These are the activations of a small neural network, seen along a few directions. Each row is one input.
Each table varies a few parts of the input and shows all the possible inputs, shuffled.
A made-up example of a description, with smaller parts first: one of 8 places around a ring, together with either a single point or one of 11 places along a line or (one of 3 separate values, together with one of 4 places along a line).
Shared parts are said once, and a part with two or three values counts as separate values.

A family of inputs:
x1: [-10.3  16.5   8.1  40.1  14.8 -47.4  14.3  -9.1 -37.6  25.7   7.9 -48.3
 -39.6  20.1]
x2: [ 47.4  33.3  18.3 -26.8 -19.8 -13.7  15.9 -43.8 -31.2  19.6   9.5 -13.7
  28.8 -57.4]
x3: [  4.7  60.1  33.8  12.1  23.2 -67.5  26.2 -50.1 -28.8  34.3 -12.0 -27.7
 -37.1  41.9]
x4: [-32.7 -65.7  20.6  15.8 -10.3  30.2 -23.8  40.3  -6.4 -44.5 -33.1  27.3
  56.5  -1.1]
x5: [ -9.9 -15.5   6.7  53.6  46.1 -28.0 -15.8  41.5 -41.9  23.3  12.5 -38.9
 -30.5   3.3]
x6: [ 39.3 -42.0   1.8  25.5  -6.9  48.0 -32.7  53.0  -8.5 -20.1  45.7  51.6
   3.7  30.5]
x7: [ 43.6 -20.1   1.1  -5.3  13.5  25.5  13.3  31.2 -66.5   1.3   2.4 -11.6
  34.5 -52.7]
x8: [ 38.3 -46.1   4.9   7.8  37.2  46.0   6.2  38.2 -79.0  -5.5   5.1  -2.5
  41.0 -47.3]
x9: [-44.7  69.0   1.4 -15.0  16.1   3.8   5.7 -46.5  58.6 -30.0 -21.0  12.0
 -52.7  17.3]
x10: [-27.0 -54.8   5.3  -7.9 -18.5  10.1 -18.6  24.2   4.0 -41.0 -35.0  16.0
  43.9  -6.5]
x11: [ 52.0  -2.8 -13.6   3.9 -23.5   2.7  21.3  -1.9  41.1   9.3  26.8  35.3
  -0.7  17.4]
x12: [ 47.4  17.7  11.9 -21.4 -15.4  -0.7  19.6 -13.9 -40.9  12.8   7.4 -19.0
  27.7 -56.9]
x13: [ -5.7  36.4  18.2  28.9  13.0 -55.9  22.8 -32.5 -33.2  30.0   0.8 -43.5
 -39.0  31.7]
x14: [-57.0  41.3  -2.1 -14.4   5.5  10.2   3.5 -25.4  51.3 -10.8 -19.8   6.2
 -52.7  15.0]
x15: [ 58.1  16.7 -10.7  -7.0 -28.6   1.9  29.7 -24.2  56.0  14.1  23.6  20.0
  -1.4  25.2]
x16: [-86.9 -35.2   2.6   6.9  31.1  37.7 -26.4  67.2  10.2  -6.5  26.9  18.4
 -15.1  14.1]
x17: [-11.0   9.3 -26.1 -45.5 -25.7 -11.2 -17.5 -48.6  35.2 -29.1 -41.4  -7.2
  37.2   0.8]
x18: [ 42.3 -28.6 -13.1  20.8 -12.0  25.4 -11.6  36.8   8.6  -8.8  36.3  49.8
   3.5  19.0]
x19: [-68.6  13.1  -7.7 -12.0  -3.6  17.9   1.2  -3.5  41.3   6.2 -16.3   1.8
 -52.4  15.4]
x20: [ -6.2  45.6 -29.9 -45.6 -21.0 -13.4 -20.3 -69.4  44.7 -26.8 -43.2  -7.0
  44.3   7.7]
x21: [ -9.1 -38.9  16.6  60.8  65.5  -8.5 -34.6  57.8 -48.1  21.3  17.5 -32.5
 -25.9   4.3]
x22: [ 48.5  49.5  22.9 -30.7 -19.9 -21.9  13.7 -75.8 -23.1  28.1   8.7  -6.5
  31.5 -53.0]
x23: [-14.8 -22.2 -20.2 -40.6 -26.3  -9.4 -13.6 -23.3  25.5 -35.3 -39.4  -3.4
  32.8  -4.5]
x24: [ 46.6   1.1   4.0 -14.9  -5.3  10.7  19.6  14.1 -53.9   7.2   3.8 -17.5
  29.5 -55.5]
x25: [-10.5   2.4   4.8  48.7  27.3 -39.3  -0.3  16.9 -39.5  23.6  10.6 -45.3
 -35.6  10.1]
x26: [ 67.1  38.3  -5.6 -15.1 -27.5  -1.4  32.9 -48.5  68.8  16.1  21.3   9.5
  -1.1  33.1]
x27: [-85.4 -18.3 -11.8  -3.1  13.0  23.9 -17.5  49.1  21.9   8.4   7.5  15.5
 -28.0   9.6]
x28: [-20.6 -40.1 -11.0 -27.4 -23.4  -5.2 -12.4   5.1  14.7 -39.5 -38.2   7.1
  35.6  -7.7]
x29: [-81.3  -3.7 -13.5  -5.1  -1.7  21.9  -7.8  21.5  31.6  16.9  -6.2   8.5
 -39.8  12.1]
x30: [ 46.6 -16.3 -17.8  13.0 -17.0   7.3   7.2  19.6  25.2  -0.4  31.2  45.5
   1.0  13.7]
Question: Changing only one part turns x19 into x1. The same change can be made to x29. Which row results?
Answer: x25
Question: Describe the family of inputs behind these rows.
Answer: one of 5 separate values, together with one of 6 places along a line
Question: Which other rows does x6 become when the choice among 5 separate values takes its other values? List them by row number.
Answer: x4, x8, x16, x21
Question: Which other rows does x15 become when the choice among 5 separate values takes its other values? List them by row number.
Answer: x2, x13, x14, x17

A family of inputs:
x31: [  6.8  -5.0  13.4  -2.9   5.7   0.9   0.9   0.2 -34.2   1.7  -6.1 -10.4
  18.0 -30.9]
x32: [ 12.3  -4.0   6.7  24.9  14.5   3.6  -2.3  18.9  -3.4   8.4  24.2  10.2
 -14.7  18.4]
x33: [-29.8   0.8  -4.5 -18.1  -2.2  19.4  -4.6  -2.7  21.3 -18.1 -17.3   9.4
   3.5   0.0]
x34: [ 21.2 -15.2   3.1  -6.8  -7.6  -1.8  -4.2   0.3 -29.7  -4.8  -5.0  -6.6
  36.5 -20.8]
x35: [  2.3 -15.2   5.2  24.5  20.5 -11.0  -4.0  18.5 -30.4   3.3  -0.4 -14.6
  -6.7   7.2]
x36: [ 22.4   1.2  -0.5  -6.4  -9.2  15.1   9.0   4.6  -1.1   0.8  14.1  18.1
   3.4 -10.3]
x37: [ -7.1  -7.2   3.9  14.5  18.8  -7.0  -0.9  19.0 -32.0   8.8   2.5 -23.3
  -6.1 -14.0]
x38: [  4.5  -0.8  -2.0  13.1   9.7  10.9   0.1  16.9  -4.1  15.3  21.3   0.8
 -19.6   1.5]
x39: [-48.7  -3.6  -4.7  -2.7   5.9   0.3  -7.0  10.5  15.4   3.4  -6.6  -1.5
 -18.0   9.1]
x40: [-11.8  -8.1 -14.9 -18.3 -12.6  11.9 -16.3  -5.5  32.3 -26.3 -15.8  16.9
  16.4   3.7]
x41: [ 41.2 -13.6  -7.6  -6.4 -22.8   7.1   9.0  -0.6  16.5  -2.9   8.9  17.5
  23.0   0.5]
x42: [ 28.1  82.0   0.3 -30.5 -23.0 -46.0  30.7 -95.4  33.1  17.0 -14.5 -21.4
 -13.3   8.0]
x43: [-41.4 -11.2   1.7  15.1   2.2  -3.3 -10.2  15.3  16.3  -6.4  -5.3   4.9
 -22.5  27.6]
Question: Describe the family of inputs behind these rows.
Answer: either a single point or (one of 3 separate values, together with one of 4 places along a line)
Question: Which other rows does x39 become when the place on the line of 4 takes its other values? List them by row number.
Answer: x33, x40, x43
Question: Start at x41 and move only the place on the line of 4, one step at a time. The first step leads to x36. Which rows follow, in order?
Answer: x38, x32

A family of inputs:
x44: [ 22.4 -48.8 -11.1   7.5   4.9  22.3  -8.3  45.4 -35.9  -0.9   7.6  -3.5
  25.2 -28.7]
x45: [  0.6  71.5   3.3 -47.5 -20.4 -31.8  33.9 -79.7   7.6  25.6 -20.9 -34.2
  -3.1 -33.7]
x46: [ 61.9  68.2   4.0 -35.5 -15.4 -18.6  15.1 -92.6  19.0 -17.2 -21.7  -0.7
  26.5  -4.1]
x47: [ 40.4  -6.5  22.2  24.6   9.8   6.9  10.5  16.3 -38.5  23.5  31.9   5.1
   0.2  -6.4]
x48: [-38.7 -34.5   0.1   6.1   5.0  20.3 -11.8  32.3   4.0 -23.1 -16.9   4.7
   7.3   9.3]
x49: [ 38.3  45.9 -17.8 -34.6 -58.1 -43.8  26.5 -79.9  67.5   7.8 -11.0   1.7
   6.7  25.0]
x50: [ 27.9 -42.0   4.2   4.1  -6.0  26.3  -9.0  43.5 -42.5 -14.4  14.8  19.2
  35.3 -37.3]
x51: [-39.4 -44.4   1.3   9.9  13.5   4.3 -24.8  37.6 -20.2 -11.9 -11.9   0.5
  18.2   8.0]
x52: [-28.4   1.6   7.2  20.7  17.4 -10.0   2.2   9.4   0.4  -3.0  -8.6  -2.4
 -36.0  21.2]
x53: [-49.6 -19.9 -11.2 -12.2  -2.8  37.5 -21.3  22.6  53.9 -20.4  -3.4  34.5
  -4.4   9.7]
x54: [-35.7  22.1 -13.4  -3.1   3.2  16.4  -2.8   3.0  39.4   1.0  11.7  18.4
 -43.7  29.2]
x55: [ 31.5  -9.3   3.9  27.8  22.4  -6.8  10.4  26.4 -29.0  25.8  28.1 -16.1
  -6.4  -2.4]
x56: [-31.3  -3.9   7.1  32.2  26.4 -22.9 -20.5  15.8 -25.8   7.1   0.3 -27.3
 -25.8  10.3]
Question: Describe the family of inputs behind these rows.
Answer: either one of 3 separate values or (one of 2 separate values, together with one of 5 places along a line)
Question: Which of the alternatives is x55?
Answer: one of 2 separate values, together with one of 5 places along a line
Question: Which other rows does x48 become when the choice among 2 separate values takes its other values? List them by row number.
Answer: x52
